These are the activations of a small neural network, seen along a few directions. Each row is one input.
In each table, some parts of the input vary, and every possible input appears once, in random order.
A made-up example of a description, with smaller parts first: one of 5 places around a ring, together with either a single point or (one of 2 separate values, together with one of 4 places along a line) or one of 9 places around a ring.
Shared parts are said once, and a part with two or three values counts as separate values.

Other details of the inputs vary at random and push rows far along two fixed directions, the same in every table; ignore that.
These rows show it; all are for the same input, with only those details redrawn:
7	12	5	-14	15	-6	-9	14	10	10	-12	29	9	-2	-5
11	10	10	-7	16	0	-14	11	5	6	-6	27	8	0	-1
9	-16	-27	37	0	5	18	-2	-16	-10	10	-33	11	-6	-5
-5	1	-29	-5	4	-16	22	12	12	9	-16	-4	13	-10	-17
-13	10	-32	-27	6	-29	27	19	27	19	-31	9	15	-12	-24
15	4	7	7	13	6	-13	7	-4	0	2	16	8	0	2
7	-9	-22	23	3	0	14	3	-7	-4	3	-19	11	-6	-7
18	-3	4	22	10	11	-10	3	-13	-7	10	2	8	1	4

Rows:
R1: -16	-7	13	3	-9	-4	-34	-11	0	22	20	-23	-15	3	-11
R2: 14	0	19	19	-6	15	-12	-5	-16	0	2	24	3	10	10
R3: 11	15	9	-7	14	4	-13	7	2	-3	-3	24	6	1	-4
R4: 2	-8	-15	16	-1	7	7	4	-8	-19	12	-33	-5	-2	14
R5: -2	8	10	-20	8	-5	-8	7	9	-4	-3	15	-10	0	15
R6: 7	-12	-14	32	-18	4	28	-8	-20	-3	-2	-20	6	-1	4
R7: -4	-14	0	29	-15	-5	-13	-22	-9	18	18	-38	2	-9	-23
R8: -5	-14	4	1	-7	5	-6	-1	-10	0	6	5	-6	12	10
R9: 14	-11	-21	32	-4	5	22	-4	-14	-20	6	-38	9	-12	1
R10: -12	-10	-22	22	-21	10	17	-7	-15	-12	10	-25	-8	10	4
R11: 5	-6	0	13	10	12	-17	9	-9	-8	18	-6	-6	9	14
R12: -6	-19	-20	20	-11	9	22	-11	-13	-21	19	-36	-10	-2	4
R13: 3	2	6	8	6	16	-11	6	-8	-21	19	-8	-8	3	15
R14: 6	-1	7	8	10	18	-11	3	-1	-17	10	-14	-4	7	23
R15: -2	0	15	14	-11	-1	-26	-23	-5	13	16	-19	-2	-5	-24
R16: -8	4	7	2	-13	12	1	-1	-8	-11	5	4	-10	8	14
R17: 20	6	14	4	14	4	-9	8	-5	0	-1	14	6	0	8
R18: 8	14	11	-17	20	-2	-4	11	15	11	-18	23	11	1	2
R19: -11	11	-24	-29	0	-31	34	8	25	9	-33	6	9	-19	-16
R20: -9	5	14	-23	-5	2	-4	3	3	-5	-3	20	-7	6	8
R21: -10	14	2	-23	17	6	-15	12	18	0	-4	15	-3	12	4
R22: -15	5	-31	-23	4	-32	30	10	23	19	-28	11	11	-13	-24
R23: -4	1	35	-2	-8	4	-45	-13	-2	10	20	-16	-18	1	4
R24: 8	9	6	-3	10	-1	-5	-2	1	-4	-2	23	3	-1	-4
R25: -6	-22	-28	22	-11	7	20	-12	-13	-16	19	-36	-9	4	-2
R26: 1	-8	16	-8	-3	4	-8	1	-8	2	2	12	-7	12	17
R27: 8	6	19	-19	-5	-5	1	-1	4	1	-19	29	7	-3	3
R28: -4	5	7	-11	19	9	-20	13	11	4	1	13	-2	13	12
R29: -15	-8	-19	6	-16	-1	14	3	-3	5	-2	-8	-6	8	4
R30: 9	-10	11	6	-2	12	-6	-6	-9	-15	14	-5	-13	5	19
R31: 13	-1	0	14	10	5	-6	5	-6	-2	3	5	8	-1	0
R32: 10	10	20	-14	5	2	-3	-3	5	-4	-5	31	1	-4	-2
R33: 14	2	11	18	6	11	-1	-9	-14	-19	11	5	2	-6	5
R34: 13	-10	-7	22	4	-2	15	-5	-13	-6	3	-12	5	-6	3
R35: 7	5	18	-10	-2	4	-8	-5	-4	-1	-7	33	6	6	-4
R36: 5	-6	4	11	14	16	-9	6	-5	-7	12	-15	-4	12	21
R37: -19	-10	-1	2	-14	-14	-12	-10	2	24	13	-42	-13	-3	-12
R38: 16	10	16	2	15	12	-10	1	4	-9	-5	10	9	-1	11
R39: -2	3	20	-24	-5	1	-10	3	4	-2	-7	22	-7	7	16
R40: -26	6	-29	-26	-2	-21	30	10	20	-1	-13	-8	-5	-10	-10
R41: -12	-3	-11	-4	-14	-5	18	6	-1	8	-8	-5	-7	7	10
R42: 25	-6	23	11	7	9	-9	-7	-13	-2	6	17	0	3	11
R43: -2	-15	-3	27	-17	-10	-1	-22	-10	18	14	-48	1	-12	-20
R44: -14	9	-34	-16	6	-14	29	7	24	6	-24	-6	16	-7	-24
R45: -15	-1	19	3	-13	3	-30	-15	-2	6	24	-27	-17	-3	-9
R46: 5	16	20	-5	-8	8	-1	-2	-3	-4	-10	31	3	1	4
R47: 8	6	10	-12	5	-1	-4	-5	4	1	-5	29	2	1	-8
R48: -14	13	-21	-26	-17	-24	38	7	21	14	-39	11	10	-12	-14
R49: -18	-8	-35	-9	-1	-22	33	8	10	6	-8	-25	-4	-6	-3
R50: 9	-14	10	8	2	9	-6	-3	-12	-5	15	-4	-13	10	19
R51: -2	-10	-1	24	-21	-7	-2	-25	-7	8	12	-49	1	-17	-19
R52: 9	-25	-23	35	-8	3	23	-14	-17	-7	10	-26	5	-5	-7
R53: 4	7	11	-15	15	1	-15	17	4	3	2	12	-7	8	16
R54: -15	1	-19	-11	3	-8	8	4	7	-4	0	-3	-8	2	-3
R55: 0	-1	-17	5	11	-1	11	4	9	4	-10	-6	15	-2	-8
R56: 3	19	12	-16	16	5	-3	7	15	-4	-12	21	10	-3	-2
R57: 4	14	14	-5	-6	5	-6	-1	-2	3	-10	34	3	7	-1
R58: 14	0	27	7	-4	15	-8	-10	-16	-15	4	20	4	2	7
R59: -2	12	6	-17	13	5	-20	13	6	-4	5	17	-7	10	7
R60: -4	-10	2	3	-9	11	-5	-6	-13	-11	11	0	-7	13	7
R61: -11	-12	-17	-7	-2	-7	10	2	5	6	1	-3	-8	4	-2
R62: 6	-14	-7	10	-10	-5	22	-6	-12	1	-8	-7	9	-2	-2
R63: -13	6	6	-3	-15	-14	-6	-16	8	16	2	-22	1	-17	-30
R64: -6	2	4	-15	12	-5	-13	9	7	5	1	20	-8	7	8
R65: 20	1	20	-1	3	5	-5	-7	-3	-7	-2	19	1	-4	8
R66: 2	7	16	2	15	23	-19	4	-1	-18	14	2	-6	10	19
R67: -6	10	-23	-11	2	-13	27	9	13	-3	-15	-6	11	-16	-17
R68: 8	-2	18	-5	0	1	-9	-2	-5	6	-8	33	8	6	0
R69: -43	9	-19	-40	-16	-35	-1	-1	33	36	-12	-20	-10	-8	-39
R70: -7	12	13	-22	-10	0	-3	7	8	3	-12	22	-9	7	16
Changing only one part turns R5 into R49. The same change can be made to R4. Which row results?
> R53
What is each input in this table made of?
> one of 2 separate values, together with one of 5 places around a ring, together with either a single point or one of 6 places along a line
Change only the choice among 2 separate values in R9. List by row number the other rows that result.
> R4
Which other rows agree with R16 in the place on the ring of 5 and the choice among 2 separate values? List them by row number.
> R12, R13, R20, R40, R45, R66
Change only the place on the ring of 5 in R31. List by row number the other rows that result.
> R3, R9, R17, R67
Start at R18 and move only the place on the line of 6, one step at a time. The first step leads to R17. Which rows follow, in order?
> R34, R42, R62, R6

Rows:
R71: 3	12	18	-21	1	-5	-13	3	9	4	-10	28	4	-5	-5
R72: 1	8	11	-12	8	0	-6	10	6	6	-10	31	1	4	10
R73: 9	-7	10	15	10	16	-22	-4	-13	-13	19	1	-6	11	13
R74: 1	-4	-24	-1	3	-13	21	3	7	6	-13	-9	7	-5	-11
R75: -7	-9	-23	7	-4	-11	11	2	0	3	4	-29	-3	-5	-4
R76: 11	-11	-13	26	1	6	18	-9	-11	-12	9	-27	5	-6	-2
R77: 10	-4	11	12	2	19	-13	4	-12	-8	11	8	-3	12	16
R78: -9	2	-20	-21	-6	-21	31	3	13	12	-24	4	5	-6	-14
R79: 9	8	15	-2	1	15	-13	3	-3	-11	3	13	-2	5	12
R80: 1	8	11	-14	0	5	-5	7	0	-2	-4	20	-2	9	9
R81: 0	9	18	-21	0	-8	-10	3	4	9	-11	31	3	0	-4
R82: -1	9	16	-10	1	-1	-18	2	6	15	-2	26	-3	5	-4
R83: 5	8	16	7	5	8	-17	-5	-3	0	10	5	-1	0	-3
R84: -1	3	22	-7	-2	3	-17	-5	-2	6	1	9	-4	7	6
R85: 8	-2	18	-1	3	4	-17	2	-5	5	2	22	3	3	2
R86: 7	-11	12	15	4	18	-17	-5	-13	-10	20	5	-8	12	15
R87: 3	6	19	-9	0	2	-17	0	2	-2	4	9	-10	-1	9
R88: -9	-7	-15	10	-4	-3	13	-6	1	2	3	-35	3	-7	-9
R89: 4	12	9	-11	14	-2	-10	11	7	4	-11	27	4	4	8
R90: -5	-11	-31	2	-6	-13	34	1	5	8	-13	-14	6	-6	-12
R91: -22	5	-25	-27	4	-19	23	8	23	6	-15	-5	2	-8	-17
R92: 13	-2	13	27	3	15	-24	-9	-17	-4	20	-4	-2	6	4
R93: -14	8	-24	-19	1	-11	24	13	17	3	-16	-7	6	-6	-12
R94: -7	-6	-18	8	-3	-6	15	-1	0	-3	7	-33	-4	-10	-5
R95: -20	-1	-28	-15	-5	-22	18	4	19	18	-17	-22	6	-7	-18
R96: -1	-2	-11	-3	1	-11	4	4	3	6	-7	-2	9	-6	-12
R97: 2	17	14	-17	15	-2	-5	11	12	2	-11	28	4	-1	5
R98: -1	2	16	-10	3	6	-14	-2	-3	-5	5	19	-8	10	10
R99: -3	-12	-34	20	-5	2	22	4	-7	-10	3	-35	4	0	-3
R100: 6	-2	20	5	-3	7	-17	-4	-13	-4	14	3	-12	6	15
R101: 0	-12	-8	19	-6	12	5	-11	-10	-20	15	-23	-5	0	5
R102: -2	-3	-10	8	-5	-1	18	-1	-7	-6	-4	-5	2	0	5
R103: -4	13	21	-23	1	-3	-18	0	15	10	-10	17	-2	0	0
R104: 12	-17	-12	48	-10	20	15	-14	-26	-29	19	-37	2	-3	13
R105: 9	5	18	-2	8	3	-14	1	-2	-1	3	13	6	-4	-2
R106: -3	13	18	-14	-3	-3	-14	-2	3	11	-5	25	-4	4	-5
R107: 11	-12	16	22	-1	15	-19	-4	-18	-6	23	-7	-11	7	18
R108: -21	-1	-18	-21	-7	-20	17	6	21	23	-19	-7	3	-4	-15
R109: -5	4	-20	-16	-5	-17	27	1	17	5	-21	-1	7	-11	-14
R110: 8	-16	-9	48	-16	18	4	-22	-26	-19	25	-42	-2	-4	-1
What is each input in this table made of?
> one of 5 places around a ring, together with one of 8 places around a ring
Changing only the place on the ring of 5 turns R88 into R84. The same change can be made to R93. Which row results?
> R80
Change only the place on the ring of 8 in R99. List by row number the other rows that result.
> R73, R74, R75, R89, R92, R95, R96

Rows:
R111: 6	-11	10	15	-4	14	-5	3	-18	-11	12	-4	-8	11	25
R112: -1	-8	-23	20	-13	5	21	-7	-11	-17	8	-21	-1	-2	-6
R113: 14	3	14	12	12	14	-23	3	-12	-4	13	24	-4	12	11
R114: 14	13	20	-8	15	7	-22	7	6	5	-8	30	11	4	1
R115: -13	1	-20	-11	-10	-13	24	5	9	13	-22	6	12	-3	-15
R116: -11	-11	-31	9	-13	-6	25	2	-6	-3	-2	-13	3	-1	-10
R117: -10	14	-13	-27	5	-19	13	12	24	25	-30	25	12	-1	-16
R118: 19	-20	-10	39	-3	5	13	-12	-23	-7	13	-25	4	-4	6
R119: -8	4	-22	-24	-11	-27	38	1	18	10	-28	0	7	-17	-19
R120: -18	0	-30	-10	0	-12	33	3	14	-7	-10	-18	4	-10	-12
R121: -29	8	-8	-21	-11	-24	3	-5	21	20	-5	-26	-4	-13	-27
R122: -13	-7	-1	8	-23	-3	-7	-20	-3	5	14	-36	-12	-3	-12
R123: 27	9	43	9	13	14	-26	-6	-13	-11	9	25	2	-2	16
R124: 2	-23	-11	28	-6	15	10	-9	-23	-19	17	-21	-3	8	11
R125: -7	-21	-4	34	-13	4	-13	-18	-15	8	28	-48	-12	1	-6
R126: -3	-16	24	24	-15	11	-31	-18	-21	4	30	-22	-14	7	4
R127: 14	3	23	-4	21	16	-27	5	-1	-10	10	22	-1	10	14
R128: -17	8	4	-28	-2	-18	-21	1	22	27	-4	-8	-4	-6	-21
R129: 0	-11	-17	15	0	2	12	5	-6	-3	5	-21	-5	5	14
R130: -5	29	15	-35	15	-7	-14	15	20	5	-15	47	2	-2	-5
R131: -4	13	13	-33	6	0	-5	4	15	-1	-12	34	-5	5	4
R132: 15	-24	-8	37	-13	6	16	-14	-29	-12	13	-26	5	-4	6
R133: 17	3	30	7	1	25	-24	-2	-14	-18	13	13	-12	12	31
R134: -3	-5	-33	11	2	-4	19	5	0	-7	1	-22	7	-5	-14
R135: 17	17	36	4	12	19	-28	-2	-5	-7	3	31	7	4	10
R136: -2	13	18	-34	21	-4	-16	14	18	12	-12	47	-4	11	7
R137: -4	-2	-19	-5	4	-6	14	13	8	-1	-6	-18	1	-2	4
R138: 20	5	19	-6	14	-2	-14	4	1	3	-6	20	7	-4	3
R139: 1	9	10	-5	7	7	-4	8	1	-9	1	2	-4	0	17
R140: -17	8	-28	-21	-13	-19	37	3	22	11	-30	0	11	-10	-23
Changing only one part turns R140 into R135. The same change can be made to R122. Which row results?
> R121
What is each input in this table made of?
> one of 5 places around a ring, together with either a single point or one of 5 places along a line
Change only the place on the line of 5 in R115. List by row number the other rows that result.
> R111, R116, R124, R132
Change only the place on the line of 5 in R137. List by row number the other rows that result.
> R114, R127, R134, R138
Which other rows agree with R129 in the place on the ring of 5? List them by row number.
> R113, R117, R118, R125, R136
